Each row below holds a small network's activations on one input, seen along a few directions.
In each table, some parts of the input vary, and every possible input appears once, in random order.
A made-up example of a description, with smaller parts first: one of 4 places along a line, together with either a single point or (one of 2 separate values, together with one of 5 places around a ring) or one of 11 places around a ring.
Shared parts are said once, and a part with two or three values counts as separate values.
In the rows, 128 means zero.

Other details of the inputs vary at random and push rows far along two fixed directions, the same in every table; ignore that.

A family of inputs:
x1: [ 84 124 118  34 190 149  92  62 115 114  59 180 196]
x2: [134 136  96 140 108 132 138 187 121 100 203 141  88]
x3: [ 86 110 120  69 142 148 106  94 107 117  97 148 147]
x4: [143 155  82 140 108 151 153 184 138 109 153 139  87]
x5: [122 147  96 134 110 126 136 174 124 114 208 131  94]
x6: [125 161 136  63 186 123  97  75 125 127  74 174 205]
x7: [166  38 216 196  49 100 153  80 111 192  79  37 120]
x8: [135 147  93 165 104 146 154 181 144 107 187 147  78]
x9: [127 166 138  78 176 133 108  84 138 128  84 162 184]
x10: [144 133 141 116 124 138 129 126 141 128  88 134 143]
x11: [181  25 213 158  40 104 162  82 107 174  83  47 124]
x12: [114 157 124 161 165 123 121 150 149 131 153 134 109]
x13: [157  39 228 204  64  86 151  85 116 200  81  32 108]
x14: [140  94 192 177 106 107 133 115 142 176  86  60 113]
x15: [169  37 210 154  42 100 160  71 110 187  92  38 127]
x16: [125 141  88 152 116 117 136 172 136 107 205 127  96]
x17: [145 142  90 128 124 136 146 154 116 109 148 159 113]
x18: [114 139 119 145 166 111 116 152 136 129 170 132 120]
x19: [127 152 145 113 178 133 101  98 137 130  88 144 173]
x20: [122 159  90 154 101 141 149 179 153 125 181 127  87]
x21: [ 76 131  74 143  95 171 152 171 143 112 157 139  71]
x22: [144 106 159 143 106 102 128  95 123 144 100 101 141]
x23: [145 122 138 119 128 126 130 115 122 126 106 148 148]
x24: [ 80 131  92 123 122 166 139 132 133 112 135 155 100]
x25: [153 125 122  80 152 128 123 109 109 115 102 149 162]
x26: [111 146 127 140 165 108 107 157 125 125 171 127 116]
x27: [121 148 145  80 192 119  81  99 114 121  98 147 191]
x28: [131 149 117 151 122 124 132 139 144 118 150 124 110]
x29: [122 149 144  64 215 122  78  77 123 123  75 163 220]
x30: [ 77 120  70 146 100 159 150 157 125 111 174 155  77]
x31: [156 133 132 114 128 140 141 115 122 123  95 138 134]
x32: [123 161 145  46 203 107  72  78 116 108  77 157 211]
x33: [122 160  90 165 107 130 138 182 156 113 178 120  85]
x34: [117 156  93 178 118 143 136 189 153 122 181 121  87]
x35: [145 140  99 106 129 132 131 159 105 101 160 145 115]
Each input here is: one of 5 places along a line, together with either a single point or one of 6 places along a line.
Changing only the place on the line of 5 turns x19 into x27. The same change can be made to x31. Which row results?
> x35
Which other rows does x30 become when the place on the line of 5 takes its other values? List them by row number.
> x1, x3, x21, x24
Which other rows agree with x33 in the place on the line of 5? List them by row number.
> x4, x10, x14, x20, x21, x34
A walk changes only the place on the line of 6. It starts at x25 and steps to x11. List the rest of the walk in order.
> x15, x16, x29, x18

A family of inputs:
x36: [ 96 147 147  83 167 139  99  63 138 129  41 149 180]
x37: [142 136 142  53 154 121 104  65 105 111  72 162 197]
x38: [154  98 149 101 102 111 126  77 105 126  84 117 166]
x39: [157 148 126 172 111 119 145 170 144 139 172 105  99]
x40: [105 117 116 175  76 154 156 158 160 144 158 106  81]
x41: [111 162  78  91 204 157 112 151 117  89 129 209 142]
x42: [ 90 141  90 164 146 158 142 144 146 124 145 168 102]
x43: [168 127 169 137 133  97 111  97 129 139  72 100 162]
x44: [118 138  74 143 109 144 138 190 122  92 174 135  77]
x45: [148  86 152 133  82 141 148 145 122 142 117  92 107]
x46: [150 180 137  95 195 122  98 127 150 122 108 157 187]
x47: [107 108 134 159  92 133 136 108 141 138  97  99 112]
x48: [141  98 145 122  95 141 145 133 114 143 108  99 110]
x49: [121  87 176 144  81 128 147  75 138 169  63  80 122]
x50: [125 163  73  85 187 142 119 131 116  90 153 220 160]
x51: [116 149  82 127 123 148 133 182 121  92 169 149  84]
x52: [145 184  94 155 142 118 133 185 150 111 189 141  98]
x53: [153 101 137 119  83 127 152 112 113 140 136 110 130]
x54: [148 116 129 101 107 133 137 120 123 126 136 135 150]
x55: [157  94 139 129  68 116 160 114 112 136 141 104 111]
x56: [166 126 160 171  99 103 136 132 131 141 124  88 111]
x57: [133 114 112 139  89 138 155 169 120 121 154 111  73]
x58: [108 119 127 149 125 124 123 160 137 135 189 107 108]
x59: [ 93 149  95 142 147 128 120 172 133 123 208 131 101]
x60: [166 132 178 125 179 106 114  87 125 149  60 142 187]
x61: [128  82 189 128 116  96 121  83 115 164  97  74 139]
x62: [105 107 131 156 155 117 120 133 117 138 158 138 119]
x63: [111 105 144 157  82 145 151 114 145 162 110  93 103]
x64: [ 94 153 130  87 191 115  80 104 121 114 118 152 168]
x65: [ 83 173  86  99 199 117  80 140 129  93 157 168 153]
Changing only one part turns x53 into x59. The same change can be made to x54. Which row results?
> x58
What is each input in this table made of?
> one of 5 separate values, together with either a single point or one of 5 places along a line
Which other rows does x64 become when the choice among 5 separate values takes its other values? List them by row number.
> x36, x37, x51, x56
Which other rows agree with x52 in the choice among 5 separate values? List them by row number.
> x39, x43, x46, x56, x60
Which other rows does x51 become when the place on the line of 5 takes its other values? List them by row number.
> x44, x45, x48, x57

A family of inputs:
x66: [ 93 210  31  74 190 154 101 193 140  62 202 214 134]
x67: [158  57 170 148  32 130 164 102 110 157 105  61  93]
x68: [130 118 155  76 167 120 100  82 107 134  74 138 193]
x69: [128 113 155  75 162 140 118  78 115 134  56 155 177]
x70: [ 95 117 107 186  79 152 165 172 149 136 173 110  60]
x71: [127  69 161 170  71 134 152 112 122 154  98  86  96]
x72: [133 106 126 111 100 147 149 110 121 122  97 132 127]
x73: [100 125 104 177  79 140 151 169 144 135 184 107  60]
x74: [138 146 106 131 145 117 129 142 120 115 166 152 133]
x75: [128 130 118 196  99 118 146 172 146 137 203 103  79]
x76: [125 155 108 138 161 118 110 141 132 112 159 150 133]
x77: [132 119 150  66 161 130 106  71 110 134  66 148 178]
x78: [111 114  99 180  77 128 156 165 129 125 182 108  54]
x79: [159 139 148 113 158 110 118 118 123 132 105 134 156]
x80: [117 120 172  77 181 114  87  68 118 136  50 129 195]
x81: [160 144  99 150  96 125 151 169 133 115 164 124  99]
x82: [163  81 206 193  73 102 149 108 134 184  98  36 112]
x83: [149 135 142  88 134 123 117 114 123 119 114 143 163]
x84: [106 234  49 114 224 140  92 199 151  74 198 205 132]
x85: [110 128 153  97 171 118  97  74 133 143  66 123 186]
What is each input in this table made of?
> one of 4 places along a line, together with one of 5 places along a line
Changing only the place on the line of 4 turns x77 into x67. The same change can be made to x74. Which row results?
> x83
Which other rows does x80 become when the place on the line of 5 takes its other values? List them by row number.
> x71, x76, x78, x84
A walk changes only the place on the line of 5. It starts at x70 and steps to x73. List the rest of the walk in order.
> x85, x75, x82
